Here are a small network's activations along a few directions, averaged over the inputs that share one value of a field.
Values that are neighbours, or in one group, have similar rows; names and order tell nothing.
In the rows, zero is written as 500.
Strong random noise was added to every row along 16 fixed directions; ignore it. To show where, here is one row again and again, with new noise each time:
[503 759 507 466 751 484 410 425 491 540 525 549 759 481 342 421 282 500
 594 469 646 425 447 325 859 555 652 752 513 727]
[413 383 394 400 524 416 403 440 617 568 351 542 580 555 566 577 540 530
 299 511 447 419 304 359 528 467 508 473 536 535]
[323 485 521 440 656 450 280 468 804 575 458 630 374 625 574 517 590 566
 426 637 555 470 474 326 509 608 374 247 643 597]
[483 510 772 351 448 611 482 584 587 401 867 474 362 676 633 435 596 361
 425 669 423 555 645 447 500 289 435 495 489 492]
[436 601 363 715 609 565 370 414 256 403 384 351 304 436 334 510 364 696
 660 527 752 509 544 673 390 461 579 549 393 439]
[344 492 524 440 332 484 496 488 477 329 460 367 540 520 557 582 562 515
 584 398 467 487 550 410 527 381 622 556 464 507]
[497 502 440 439 687 673 415 560 531 441 530 613 572 497 582 520 483 511
 663 379 543 523 660 569 554 518 689 575 619 602]
[571 554 274 517 611 760 350 497 775 606 488 459 357 555 491 287 416 377
 765 438 458 612 536 550 467 461 579 349 562 594]
[530 582 571 416 537 474 258 274 637 546 253 502 335 863 657 238 599 412
 422 440 495 459 375 447 487 384 609 366 382 447]
[369 596 552 321 498 361 379 490 495 519 499 536 361 422 559 266 305 643
 424 630 659 470 528 618 511 529 683 422 374 506]
[549 468 482 105 546 640 465 589 334 428 387 396 549 546 666 511 539 469
 351 476 440 702 608 580 441 553 568 499 508 374]
[566 411 451 339 561 562 457 385 299 322 239 122 559 668 602 522 481 328
 480 366 404 535 380 510 500 484 519 373 598 260]
[684 548 517 479 684 566 457 413 364 569 488 392 609 338 620 389 604 371
 481 515 416 512 509 714 654 483 571 539 407 407]
[421 530 562 499 517 394 504 378 608 416 512 504 478 550 434 437 572 460
 610 603 449 461 525 285 513 618 435 322 488 511]
[377 438 339  73 443 544 459 583 710 601 457 685 752 473 527 546 477 478
 462 409 338 632 543 318 511 633 677 540 566 599]
[474 601 653 496 717 461 341 396 450 455 558 489 461 411 506 596 550 411
 674 528 563 475 578 716 737 480 566 396 553 323]
[623 470 599 718 557 444 611 335 410 363 421 537 593 615 631 295 727 511
 485 467 445 307 515 323 469 522 540 593 359 639]
[414 524 679 466 452 469 511 606 654 638 559 672 639 567 567 420 645 547
 440 424 490 504 629 298 554 686 451 607 579 736]


Values of BUSA:
gese: [490 480 631 353 596 302 383 352 538 526 510 809 382 705 460 536 468 482
 411 589 564 422 419 585 457 485 551 383 429 315]
nena: [456 552 271 693 659 798 373 393 535 415 499 286 556 491 489 445 464 520
 655 508 535 522 534 363 334 484 523 513 505 651]
dar: [675 556 532 513 383 363 701 518 412 327 391 439 424 442 561 465 486 452
 554 496 514 408 413 528 656 357 485 430 410 459]
gemi: [516 553 391 756 449 624 535 417 501 481 481 445 437 581 184 668 577 419
 800 437 463 600 525 407 432 488 340 539 519 462]
pir: [594 350 503 622 283 534 681 673 473 449 603 410 423 702 452 298 199 435
 531 275 496 420 429 565 294 467 551 545 672 510]
livu: [509 468 597 450 450 771 463 754 531 516 637 558 487 478 862 490 762 588
 480 360 526 665 855 659 376 476 552 668 531 690]
tafo: [505 483 560 447 258 566 507 606 594 744 597 492 419 697 356 453 398 360
 487 334 444 643 488 550 435 426 431 586 562 436]
rabez: [505 552 489 277 391 433 591 641 498 435 434 665 429 442 525 589 479 607
 483 556 553 577 607 533 495 519 514 433 453 487]
lir: [368 361 573 521 594 518 535 510 491 343 780 620 754 283 750 492 654 609
 423 613 390 366 722 438 371 688 604 534 541 644]
zir: [413 553 584 579 210 385 648 610 355 420 508 427 490 521 345 678 368 613
 456 437 646 454 450 428 570 352 427 716 464 496]
pezu: [537 497 622 327 555 435 501 555 358 499 580 506 311 505 494 395 415 555
 281 719 551 612 556 655 314 683 341 293 502 280]
kegug: [557 520 508 402 381 491 727 642 316 394 455 292 720 153 636 439 661 547
 470 484 354 629 687 479 493 773 438 475 430 541]
zagof: [590 430 248 508 561 371 549 380 605 594 340 515 561 324 474 549 521 461
 454 591 398 445 255 478 596 555 428 349 429 495]
nus: [530 553 619 240 516 474 563 659 386 452 624 507 431 487 405 659 323 449
 446 645 567 620 540 574 604 566 333 383 632 329]
goz: [586 392 377 613 776 549 504 385 382 234 451 642 423 655 585 509 320 576
 513 509 587 290 400 550 393 332 707 518 524 486]
fori: [609 407 714 392 626 497 468 475 397 504 632 498 515 577 590 704 640 295
 422 512 420 577 533 728 583 493 365 415 633 181]
dareg: [614 472 349 531 474 599 490 411 457 604 358 238 554 478 461 554 486 291
 563 369 322 601 327 577 483 426 479 447 516 294]
tigi: [524 584 502 439 451 620 505 539 468 393 498 349 544 542 650 313 373 472
 517 408 543 506 544 555 480 384 698 567 461 574]
refon: [326 478 579 549 537 531 498 492 567 144 606 424 310 641 623 425 528 584
 645 651 571 444 727 313 334 539 460 295 565 612]
lovum: [541 355 449 386 421 492 500 603 639 696 467 738 413 529 642 435 479 526
 327 489 425 539 473 626 345 537 582 420 522 472]
zura: [644 655 418 656 655 638 617 672 457 483 458 413 461 383 441 484 382 542
 692 473 604 593 589 546 612 600 409 520 580 654]
doriv: [487 399 406 298 660 562 378 273 446 361 328 357 662 769 614 575 505 446
 188 596 404 434 259 226 361 475 483 425 525 432]
tik: [413 684 595 254 326 440 372 459 720 721 641 578 554 318 518 483 500 403
 402 595 410 585 451 595 699 296 613 557 304 444]
povot: [465 447 533 391 575 331 602 446 583 439 594 732 615 338 483 634 684 501
 523 673 382 453 569 372 608 626 475 391 500 489]
A value of BUSA combines one of 4 hidden first parts with one of 6 second parts; all combinations occur once.
- Changing only the second part turns zagof into doriv. gese has the same second part as zagof; what does that change turn gese into? => tigi
- Changing only the second part turns goz into zir. dareg has the same second part as goz; what does that change turn dareg into? => dar
- Changing only the second part turns kegug into livu. pezu has the same second part as kegug; what does that change turn pezu into? => fori
- Changing only the second part turns zura into pir. lovum has the same second part as zura; what does that change turn lovum into? => lir
- Changing only the second part turns povot into nena. tafo has the same second part as povot; what does that change turn tafo into? => tik
